Each row below holds a small network's activations on one input, seen along a few directions.
Each table varies a few parts of the input and shows all the possible inputs, shuffled.
A made-up example of a description, with smaller parts first: line(4) and (point or line(11) or (values(3) and ring(8))).
Shared parts are said once, and a part with two or three values counts as separate values.

Other details of the inputs vary at random and push rows far along two fixed directions, the same in every table; ignore that.
To show where, the next rows are all for the same input, with only those details redrawn:
[ -4  26   7 -10   9   5 -37 -23  25   9   8]
[ 15  20 -12  10 -23   8  29  -2 -25   4  -9]
[ -1  24   4  -8   6   5 -31 -20  20   7   7]
[ 19 -16 -21   6 -14   7  13  13 -25 -10  -1]
[ 18  -3 -19   8 -18   8  20   8 -26  -5  -4]
[ 17 -51 -25  -3   4   5 -23  21  -9 -23  14]
[ 14  55  -8  18 -39  10  60 -12 -38  17 -22]

Table:
R1: [ 26 -39 -21   2   4  -1  -1  24  -6 -25  12]
R2: [ 19  38 -11  20 -29   7  52   5 -31  11 -14]
R3: [ 24 -55 -25  -2  12   1 -26  31  -5 -26  17]
R4: [-31  12  33 -18  21 -10 -24 -18  22  16 -11]
R5: [-32 -19  26 -17  28 -10 -35   1  26   9   0]
R6: [ 13 -83 -28  -1  14   0 -24  32   1 -39  30]
R7: [-32  -5  27 -15  23 -10 -28  -7  23  11  -9]
R8: [-14  31  17  11 -24  -4  70   0 -40  21 -39]
R9: [ -7   2   6  -8  13   5 -42 -18  29  -5  19]
R10: [-10 -20   6   0  -8  -9  32  16 -31   0 -23]
R11: [  7 -35 -17   5  -3   7  -7  15  -6 -19  15]
R12: [ 11  50  -4  20 -37   4  70 -20 -33   9 -16]
R13: [ 27  10 -19  14 -23   4  40  11 -35  -2 -11]
R14: [ -1  26  10  -8  15  -4 -24 -24  34   1  14]
R15: [ 16 -28 -17   3   4  -4   1  12   2 -20  13]
R16: [-34  34  34  -7   7  -8   0 -20  13  28 -22]
R17: [ -2  21   9  -6  14  -4 -24 -18  36   4  18]
R18: [-15 -40   4  -2   2  -9  15  27 -19  -3 -12]
R19: [ -1  25   1   0   0   7 -19 -14  14   9   5]
R20: [-31  11  33 -17  20  -9 -25 -18  22  18 -12]
R21: [ 11  29   5  -5   5  -2 -10 -17  20   3   4]
R22: [ -4  64  11   2  -8   9  -2 -31  12  22  -4]
R23: [ -9   4   5  -5   9   6 -36 -14  29   1  20]
R24: [-15 -33   9  -5   8  -8   6  17 -12  -1 -13]
R25: [-31  14  31 -13  15 -10 -15 -12  15  15 -14]
R26: [ 22 -53 -22  -4  11  -6 -12  18   1 -31  19]
R27: [-35  49  36  -6   2  -7  11 -20  10  30 -24]
R28: [ -8   3   5  -5  14   0 -31 -16  32  -2  22]
R29: [ -1  28   4  -7   4   6 -27 -21  18   9   5]
R30: [ 12   8 -15  20 -31  10  46   3 -32  -4  -7]
R31: [-33  12  29 -12  14 -11 -15 -10  16  16 -15]
R32: [-32 -16  25 -16  27  -8 -35   0  26   9  -4]
R33: [  8 -31 -16   5   0   0  -1   8  -2 -20  14]
R34: [-35  48  36  -5   4  -5  12 -21  11  31 -24]
R35: [-11 -49   0   2   0  -8  23  33 -26  -3 -13]
R36: [ 18  26 -10  15 -19   4  31   3 -20   7  -9]
R37: [ 15  -4 -16  16 -21   3  44   4 -29 -12  -1]
R38: [ 27 -63 -27   1   8  -2  -9  38  -3 -29  20]
R39: [ 17 -82 -32  -3  12   4 -35  40  -4 -30  26]
R40: [ 15   2 -16  15 -29   8  43   2 -34  -7  -7]
R41: [ -4  11   1  -7  11   7 -39 -10  26   4  14]
R42: [  3  10   2  -6  15   1 -39  -5  28   5  16]
R43: [ 14  26  -8  14 -17   1  44  -1 -13   1  -3]
R44: [ 26 -18 -20  10  -8   0  21  20 -14 -15   2]
R45: [  3  27   9  -6  15   0 -27 -14  36   5  12]
Describe the family of inputs behind these rows.
> line(5) and (values(3) or ring(6))
Changing only the line(5) part turns R8 into R7. The same change can be made to R9. Which row results?
> R30
Change only the line(5) part in R26. List by row number the other rows that result.
> R14, R15, R17, R43
Change only the values(3) part in R4. List by row number the other rows that result.
> R10, R20
Change only the ring(6) part in R45. List by row number the other rows that result.
> R2, R6, R11, R41, R43

Table:
R46: [ 13   7 -15 -11   1  16 -51 -20  31  -1  33]
R47: [ 11  19 -12  17 -35  28  28  15 -33  12 -18]
R48: [-23 -36   5  -4  23 -19 -10  26   8  -7   8]
R49: [ -9  19  -9   9 -31  13  27  10 -35  21 -28]
R50: [ 10   7  -3   0  17  -4 -30  -8  47   5  20]
R51: [ -6 -36  -7   0 -23   9  25  21 -44  14 -21]
R52: [ -8 -30  -7   3   3  17 -33  18  -7 -10  15]
R53: [-26 -43  -9  -4   6   2 -30  19 -14  -7   5]
R54: [-25  48  23  -8  18   7 -62 -68  61   6  17]
R55: [  9 -42  -9   7  16 -12   1   1  21 -35  19]
R56: [ 23  13  -3  -7  29 -11 -39  -7  35  -1  10]
R57: [ 42 -16 -19 -11  19 -12 -20  11  17 -23  24]
R58: [ 24 -59 -35   5 -17   9  13   6 -23 -48  25]
R59: [ 21 -21 -13  15 -10   6  32  43 -14  -6  -6]
R60: [-56  44  40 -21  21   0 -61 -53  50  15  -6]
R61: [-15  80  20  11 -22  -5  59  -9  -6  42 -36]
R62: [ 10  87  -8  25 -45  24  44 -34 -18  38 -19]
R63: [-17  67  33   5 -23  -9  73 -15 -13  51 -39]
R64: [-15  -3  27  -6  26  -6 -23  -7  43 -16   9]
R65: [ 31 -27 -30  18 -17  -8  55  23 -25 -26  27]
R66: [-19 -48   7  -5  20 -21   3  17  10 -28  -3]
R67: [ -3  84  -3  29 -41  16  50 -39 -26  32 -10]
R68: [ -3   1   2   5  24 -10 -26 -11  38  -2  30]
R69: [  4  28  -8   2 -22   5  20   9 -46  16 -38]
R70: [  2  23   4  23 -16   2  56  19 -23   6  -7]
R71: [  4  59   8 -14  18   9 -74 -46  41  21   6]
R72: [ -1 -45   0 -21  11  -3 -31  16 -24   3 -17]
R73: [-12 -80   9  -4  11 -22  39  26 -18 -26 -10]
R74: [ 36 -16 -29 -13   3   8 -43   0  -1 -21  22]
R75: [ 44 -27 -35  12 -20  -1  45  28 -16 -21  20]
R76: [ 29 -57 -24   7  -2 -12  34  15  -4 -51  29]
R77: [-32  69  42   9 -17 -16  78 -24 -18  48 -31]
R78: [-20  -1  16  -6   9  15 -41 -18  23 -12   5]
R79: [-25  62  41 -29  42 -19 -62 -27  57  29 -13]
R80: [-27  -3  18   3 -24   1  50 -16 -40   7 -31]
R81: [-15 -48  -6   7 -20   2  39  23 -59   5 -14]
R82: [ 19 -23 -13  -8   8  17 -48  24 -10 -11  -3]
R83: [ -2  10  -7  -7   3  10 -42 -28  23  -5  40]
R84: [ 24 -22  -2  -8  25  -4 -30  34  11 -14   0]
R85: [  3 -44  13 -23  31 -23 -14  24  -1   1 -13]
Changing only one part turns R52 into R82. The same change can be made to R70. Which row results?
> R84
Describe the family of inputs behind these rows.
> values(2) and line(4) and line(5)
Change only the line(5) part in R50. List by row number the other rows that result.
> R59, R61, R63, R75
Change only the line(4) part in R61. List by row number the other rows that result.
> R48, R66, R79

Table:
R86: [  1  43  15   0   0  -4   7 -24  28   7  -2]
R87: [-15  24  19 -14  33   4 -77 -16  54  14  11]
R88: [-34  34  28  -4   5  -9   4 -18   3  23 -19]
R89: [  5  48   6  -4 -17   7  14 -26  -4  21 -16]
R90: [ -7  19  26 -27  38  -8 -64 -26  62   8  21]
R91: [  7  36   5   8 -26  11  30 -21 -14   5 -12]
R92: [  0  35   1  10 -30  14  28 -18 -15  16  -3]
R93: [ -1  55   5  10 -10   3   9 -11  -5  27 -13]
R94: [-34  34  30  -5   6 -10   4 -18   3  23 -18]
R95: [ -3  40  15   2  -1   5   5 -35  21   5   0]
R96: [  1  52   7   7  -7 -10  23 -23   6   9  -5]
R97: [ 32 -63 -25   0   1  -1   2  36 -22 -18   2]
R98: [-12 -22  11 -16  38  -3 -76  -6  69 -10  33]
R99: [ 13   7 -15  12 -26   4  32  -2 -37  -9  -6]
R100: [  2  39  -6   5 -23   9  22 -10 -21  23 -11]
R101: [-12  79  19   5  -4  -2   9 -51  16  18  -4]
R102: [-36 -16  24 -22  35 -14 -52  -4  29   4   2]
R103: [  5  44  11  -4   2  -4  -5 -22   8  24  -9]
R104: [ 15  -2 -15  12 -17  -1  42  -5 -26  -8   0]
R105: [-42   1  35 -30  40 -15 -63 -22  48  18   6]
R106: [ 16   1  -8   8 -14   2  37  18 -18   4   1]
R107: [  6 -69  -4 -25  51 -10 -83  23  44 -38  33]
R108: [-31  30  36  -6   4  -3   7 -17  11  23 -22]
R109: [ -6 -34   0   5 -15  -6  47  22 -37   2 -21]
R110: [-20  59  23 -18   9  10 -48 -41  44  33   4]
R111: [-10 -61  -2 -16  41   5 -86   2  56 -27  41]
R112: [-26  38  29  -4  -7  -6  30 -18  -2  31 -26]
R113: [ -6  46   8  10 -15   9  23 -30   8  19   2]
R114: [ 24 -59 -29   3   2 -13  13  28 -14 -29  15]
R115: [-10  71  11  11 -11  -4  21 -26  12  22  -2]
R116: [ 16  10 -15   9 -22   8  30   7 -33  -6 -21]
R117: [-10  -5   3 -11  25  -8 -48 -10  45   1  29]
R118: [-17  44  10 -10  10   6 -47 -26  26  19   4]
R119: [ -2 -94 -17   5   3  -6  16  54 -38 -33 -10]
R120: [  0 -95 -14   0   3  -5  19  54 -33 -29 -10]
R121: [ 33 -75 -26   1   5  -3  13  48 -22 -38   8]
R122: [-15  77  26   1   4   3  -8 -53  35  15  -2]
R123: [-36  60  37  -6  -2  -9  15 -34   7  40 -22]
R124: [-10  23  18 -21  38  -7 -78 -24  50  10  11]
R125: [ 19  -4 -12  15 -19   6  50  28 -28  -5  -7]
R126: [  9  -9 -20  23 -21  10  42  13 -29 -15  -1]
R127: [ 20 -23 -19  12  -8  -7  30  21 -15 -25  -1]
R128: [ 28 -86 -34   1 -10   5   5  33 -33 -38  15]
R129: [ 29 -80 -40  -4  -4   0  -1  39 -38 -31   6]
R130: [-10 -44  -5 -19  27   4 -82  -4  35 -13  39]
R131: [ 15   4 -18   5 -17   2  22   7 -34  -5 -14]
R132: [ -6  74  19   7  -7   4  19 -17  10  23  -9]
R133: [ 23 -69 -33   1  -9   1   4  25 -34 -31  14]
R134: [-29 -80  19 -29  52  -9 -87  15  48 -19  17]
R135: [  6 -68  -7 -26  52 -15 -84  21  39 -34  36]
R136: [-17  77  23  -6  -5  15 -20 -39  30  34 -10]
R137: [ 21 -75 -35  14  -1  -2  12  50 -18 -40  15]
R138: [ 18  -5 -17  12 -17  -1  45  24 -33   1   1]
R139: [ 18   8 -10  16 -21  11  34  19 -25   9 -16]
R140: [ 10 -16 -22   8 -15  13   8  22 -26 -10  -7]
R141: [-24  30  23   7 -11  -3  38  -5 -18  16 -31]
R142: [-10 -12   9   5 -16  -5  50  12 -33  11 -24]
R143: [ 16   2 -15  12 -16   3  26  17 -28  12  -7]
R144: [  5   0 -14  16 -25  14  23   7 -28  -9  -2]
R145: [  3  48  13   0   3   1  -8 -17  12  15 -15]
R146: [ -2 -47   0 -20  37  -3 -68 -12  48 -22  34]
R147: [ 13 -21 -19  16 -27  16  28  16 -32 -13   0]
R148: [-33  55  34   1  -5  -4  26 -20  -1  26 -32]
R149: [-19 -22   4 -20  33   3 -96 -14  47 -11  37]
R150: [ -5 -79 -15 -16  40  -3 -79  10  39 -30  48]
R151: [ 20   4 -10  11 -19  -6  49   3 -14  -4  -4]
R152: [ 17 -18 -19  13 -22   8  28  11 -36 -22  -5]
R153: [ -3  56   9   7  -6  -1  18 -10   0  19  -2]
R154: [ 23 -19 -20  13 -18   7  30  27 -31   5  -8]
R155: [ 20   3  -9   4  -9  -8  37  11 -23  -2  -3]
R156: [ 25 -19 -12   6  -7   3  16  21 -19  -7 -13]
R157: [ -6  41  11   2  -3  -1   5 -21  28  19   7]
R158: [ -8 -21   0   6 -15  -9  51  19 -44   6 -21]
R159: [  9 -28 -26  17 -12   4  24  16 -28 -19   9]
R160: [ 23  -8 -18   8 -24  10  36  14 -36  -8 -19]
Changing only one part turns R152 into R99. The same change can be made to R148. Which row results?
> R102
Describe the family of inputs behind these rows.
> ring(5) and (values(3) or (values(2) and ring(6)))
Change only the values(2) part in R125. List by row number the other rows that result.
> R121
Change only the values(3) part in R141. List by row number the other rows that result.
> R119, R148
Change only the values(2) part in R90. List by row number the other rows that result.
> R106
Change only the values(3) part in R88. List by row number the other rows that result.
> R94, R102

Table:
R161: [ 10 -44 -26  -3  14   5 -51  22  18 -14  35]
R162: [-27  42  35 -18   9  -6 -19 -40  16  29 -17]
R163: [ 16 -36 -15 -18  19   3 -62  -7  18 -19  27]
R164: [-44  44  40 -10  10   6 -26 -31  31  29  -7]
R165: [ 31 -42 -27 -11  14   3 -33  23   0 -26  14]
R166: [ 31  45 -17  25 -30  10  54   8 -34  12 -16]
R167: [ -3  18  12  18 -13 -24  90   2 -20  -4 -11]
R168: [-10  51   7  -4   0   9 -38 -46  29   9   9]
R169: [ 22 -79 -26   4 -14  -9  46  62 -63 -26 -26]
R170: [-10  11   0  17 -34   4  69   0 -55   7 -37]
R171: [ 12 -49 -24   2   1  15 -33  21   1 -27  29]
R172: [ 23  43  -1  21 -19  -7  70 -20   8  -4   5]
R173: [-23 -53   1 -13  24  -5 -40  26  16   0  12]
R174: [-28  51  40 -11  19  -7 -27 -20  34  34 -17]
Describe the family of inputs behind these rows.
> values(2) and (point or ring(6))
Changing only the values(2) part turns R166 into R174. The same change can be made to R168. Which row results?
> R170
Change only the values(2) part in R162. List by row number the other rows that result.
> R163
